A small network was shown many inputs. Here are its activations along a few directions, one row for each input.
Each table varies a few parts of the input and shows all the possible inputs, shuffled.
A made-up example of a description, with smaller parts first: one of 3 separate values, together with either a single point or one of 11 places around a ring or (one of 4 places along a line, together with one of 8 places around a ring).
Shared parts are said once, and a part with two or three values counts as separate values.

Other details of the inputs vary at random and push rows far along three fixed directions, the same in every table; ignore that.

A family of inputs:
r1: [  3  -6  14   5  15   9  -5   9   6  28 -24  20]
r2: [ -1  10  -1 -44   1  24  17 -17  32  -2  21   7]
r3: [ 25  43 -40  20 -18 -65  -2  17 -34   3  25 -15]
r4: [ -1 -35  14  44  30  -4 -16  10 -29  35 -20 -10]
r5: [ -3   2   4 -14  -4  11  -3   8  16 -14  31 -17]
r6: [  2   0   8 -25  -8  34  -1  -9  39 -21  40  -8]
r7: [ 35  45 -27  18 -11 -68   0  18 -39   1  13  17]
r8: [  5  -4  -3  17 -13 -11  -7  -2 -11 -30  16 -36]
r9: [  7 -34  37  14   3  23  -4   1  11   0  12 -19]
r10: [ -7  17  -2 -13  24   0   6  -4  15  25 -14  35]
r11: [-17  -4   3 -35   6  28  10 -15  19  -8 -15   7]
r12: [ 13  91 -41 -50  -7 -41  22   3   4   3   3  36]
r13: [  9 -32  14   7 -20   4 -15   4  -2 -17  51 -44]
r14: [ -7 -19 -11  30  14   6  -7   2 -36  30 -48   0]
r15: [-27  -5   7 -20   9  27  27 -13  39   3 -20  31]
r16: [-10 -17  -5  -7  -7   5   1 -11   3  -7   4 -13]
r17: [ -3 -35  21  47   7  -1 -13  11 -30  21 -40  -7]
r18: [  0  -4  27 -22 -13  15   0 -28  45 -31  18  -5]
r19: [ 9 -3 19 -3 10  8 -6 -3 18 12 -5  4]
r20: [-12   1  11 -20  -2  25  21  -7  39   5 -31  29]
r21: [-18   3 -14  -3  10  25  -7   2   4  19 -40  29]
r22: [-15 -42  12   0   2  21  -6  -4   1 -15   0 -31]
r23: [ -7 -26  32 -12   6  26   5 -16  37 -17  42  -9]
r24: [ 24  25 -10   6 -31 -39  -7   8 -26 -10  44 -23]
r25: [-10 -52  22  29 -13   5 -20   8 -26 -18  17 -54]
r26: [ -7 -17  17   7   9  11  -9  -6   9  14 -37  14]
r27: [ 11 -36   4  39   6   6 -13   8 -23   7  14 -43]
r28: [-28 -30  10  13  38  23  -6  -8   0  35 -57  28]
r29: [  2  10   1 -33  21  27  18  -4  28   6  -9  46]
r30: [-11   8   8 -29   9  23  30  -7  47   3  10  24]
r31: [  7  47 -32 -17  11  -9  13   2  -7  31 -23  32]
r32: [-18  15   8 -44 -10  23  10 -15  26 -20   7   9]
r33: [ -1 -14   4   1 -33  -9 -10  -7   0 -31  39 -32]
r34: [ -7  15 -17 -21   8  14  -2  10  17  19  -8  25]
r35: [ -1 -31  21   7 -24  24 -11 -16   5 -31  31 -36]
r36: [  6  68 -45 -37  -3 -35  18   4   4  19  -3  37]
r37: [  8 -16  18  15  16   5 -12   7  -1  27 -22   5]
r38: [-10  20 -12  -8  25  21  -1  18   0  30 -32  26]
r39: [  5 -13   7  46  12 -24  -4  16 -37  22   0 -10]
r40: [-27 -11  14 -22  19  29   7 -24  38   3 -18  30]
r41: [ 16  87 -38   2 -35 -71   4   8 -39 -17  10   7]
r42: [ 37 -40  24  41 -16 -25 -19  -1 -24 -36  62 -60]
r43: [ -8 -30  -9  36  11  -6 -10   8 -51  35 -47  -9]
r44: [-12   4   0 -13  22  21   0  16 -11  35 -32  20]
r45: [ 13  27 -25  18  -4 -48  -1   9 -35   4 -23  31]
r46: [ 13 -22  -2  40   4 -27 -16   4 -40   2 -19  -6]
r47: [  9 -42   4  35  23  11   4  25 -27  33 -35   7]
r48: [ 24  45 -28  23 -21 -68   6   8 -43 -13   1  17]
r49: [-16 -38  14  49  16  -3  -7   6 -35  21 -30  -4]
r50: [  4  58 -40   1  -1 -40   5   8 -35  15 -42  25]
r51: [ -1  40 -33   4 -12 -38  -4  11 -39  25 -34  28]
r52: [-13 -13  15   8  -2  -2   1 -13   8 -13  10   1]
r53: [  2  -3  22  -4 -18  -2  -1 -13  21 -23  13  -3]
r54: [ 15 -43   9  38  26   1 -17  15 -34  26 -23  -2]
r55: [-15 -31  18  12   0  32 -11  -1   2 -17   3 -27]
r56: [ 13  70 -35 -25 -37 -42  16 -20  16 -42  43   0]
r57: [ 11  19   2 -13 -28 -23  -1   6   1 -32  62 -35]
r58: [ -1  15   8 -29   6  24  24   2  44  17 -18  33]
r59: [ 26   5   0  25 -27 -23 -14   7 -29 -14  45 -39]
r60: [ -2  26  -6 -44  14  29  15  -8  30   1  -4  19]
r61: [ -9  10  -2 -39 -15  12  10 -19  44 -47  33 -13]
r62: [  7  16   5 -39  -8  23  11 -15  48 -42  52 -20]
r63: [  3 -14   4  -7   1  10  -3   3  15 -19  31 -31]
r64: [-24  -6  -7   0  11  15  -7  11  -4  11 -32  10]
r65: [-11 -24  -3   0  -4  14  -2 -11  12 -13   6 -18]
r66: [ 17 -18  13   8 -19 -15  -5 -16   2 -44  36 -21]
r67: [-17  -4  10 -25  28  55   3   4  16  26 -29  22]
r68: [  7 -23  -5  28   9 -17 -14  24 -40  17  -5 -33]
r69: [ -4  -5  -8  -5   5   9  20   1   8   4 -33  33]
r70: [ -7   2  -6 -11 -23   2  -6  -7  18 -27  25  -9]
Description of these inputs: one of 2 separate values, together with either (one of 3 separate values, together with one of 5 places along a line) or (one of 4 separate values, together with one of 5 places around a ring).
The inputs of r46 and r42 match in every part but the choice among 2 separate values. If r21 is changed in the same way as r46 into r42, which row does it become?
> r6
The inputs of r32 and r44 match in every part but the choice among 2 separate values. If r26 is changed in the same way as r32 into r44, which row does it become?
> r37
Change only the choice among 3 separate values in r26. List by row number the other rows that result.
> r40, r66
Change only the choice among 4 separate values in r2. List by row number the other rows that result.
> r12, r24, r44

A family of inputs:
r71: [-13   3 -11 -34  24  35  11  -3  28  19   6   2]
r72: [-11 -84  25  22  -6  42 -23 -16  -2 -31   3 -45]
r73: [ 35  65 -30  -4 -40 -72   7 -11  -6 -39  39  16]
r74: [  9 -14  17  22  -4 -14   1  12   2  -6  34 -21]
r75: [-16  -7 -17  36  -4 -20  -4  20 -52  34 -69  10]
r76: [-21  -4 -29  36  12 -27  -5   6 -45  29 -60   4]
r77: [ -8  25   9 -42   3  35 -11   0  33   8  17   1]
r78: [  2   8   4  37  29 -19 -26  28 -40  66 -61  25]
r79: [  5 -22  20  26 -16  -7   5   1 -10  -3  -1 -10]
r80: [-15  23  -8 -46  19  15  21 -27  37  -2 -18  63]
r81: [  6  17  -5 -45   8  42  12   3  29  -4  11   3]
r82: [ 16 -75  49  25  12  44  -8   2   5 -12  17 -44]
r83: [  5   0 -16  37  31 -31  -1  19 -35  51 -38  14]
r84: [-13   7  -2 -34 -11  27  13 -18  27 -32 -15  10]
r85: [ 39  72 -14  -9 -45 -73  21   7  -2 -23  55   0]
r86: [  6 -77  20  13  15  57 -25   8  -4   2  22 -48]
r87: [ 40  -4  13  51 -41 -53  -5   0 -38 -49  48 -55]
r88: [  1  72 -35  -5 -53 -73  13  -3  -7 -48  39  -7]
r89: [  2   0   7 -34  19  17  12 -17  32  -7  20  23]
r90: [-28  17  12 -33 -14  21  -9 -22  33 -19 -10   9]
r91: [ -4 -78  25  11  21  50 -19   2 -10  -4  35 -55]
r92: [ -5   5   6  45  12 -25 -26  15 -42  44 -59  20]
r93: [-15  11  -5 -34  11  36  11  10  33   9  17   5]
r94: [-26   0  -8 -39   0  19   9 -29  24 -28  -4  18]
r95: [-18   2  12 -16   2  18  17 -11  41  -9   1  26]
r96: [  7  25 -11 -51  20  22  14 -10  46  11 -12  59]
r97: [ 32  -5   2  37 -40 -38 -10  26 -46 -16  64 -75]
r98: [-13  17 -29  30  35 -29   6   9 -33  60 -80  51]
Describe the family of inputs behind these rows.
> one of 4 places along a line, together with either a single point or one of 6 places around a ring
The inputs of r95 and r88 match in every part but the place on the line of 4. If r79 is changed in the same way as r95 into r88, which row does it become?
> r75
Change only the place on the line of 4 in r89. List by row number the other rows that result.
> r80, r91, r94
Change only the place on the line of 4 in r86. List by row number the other rows that result.
> r72, r73, r96
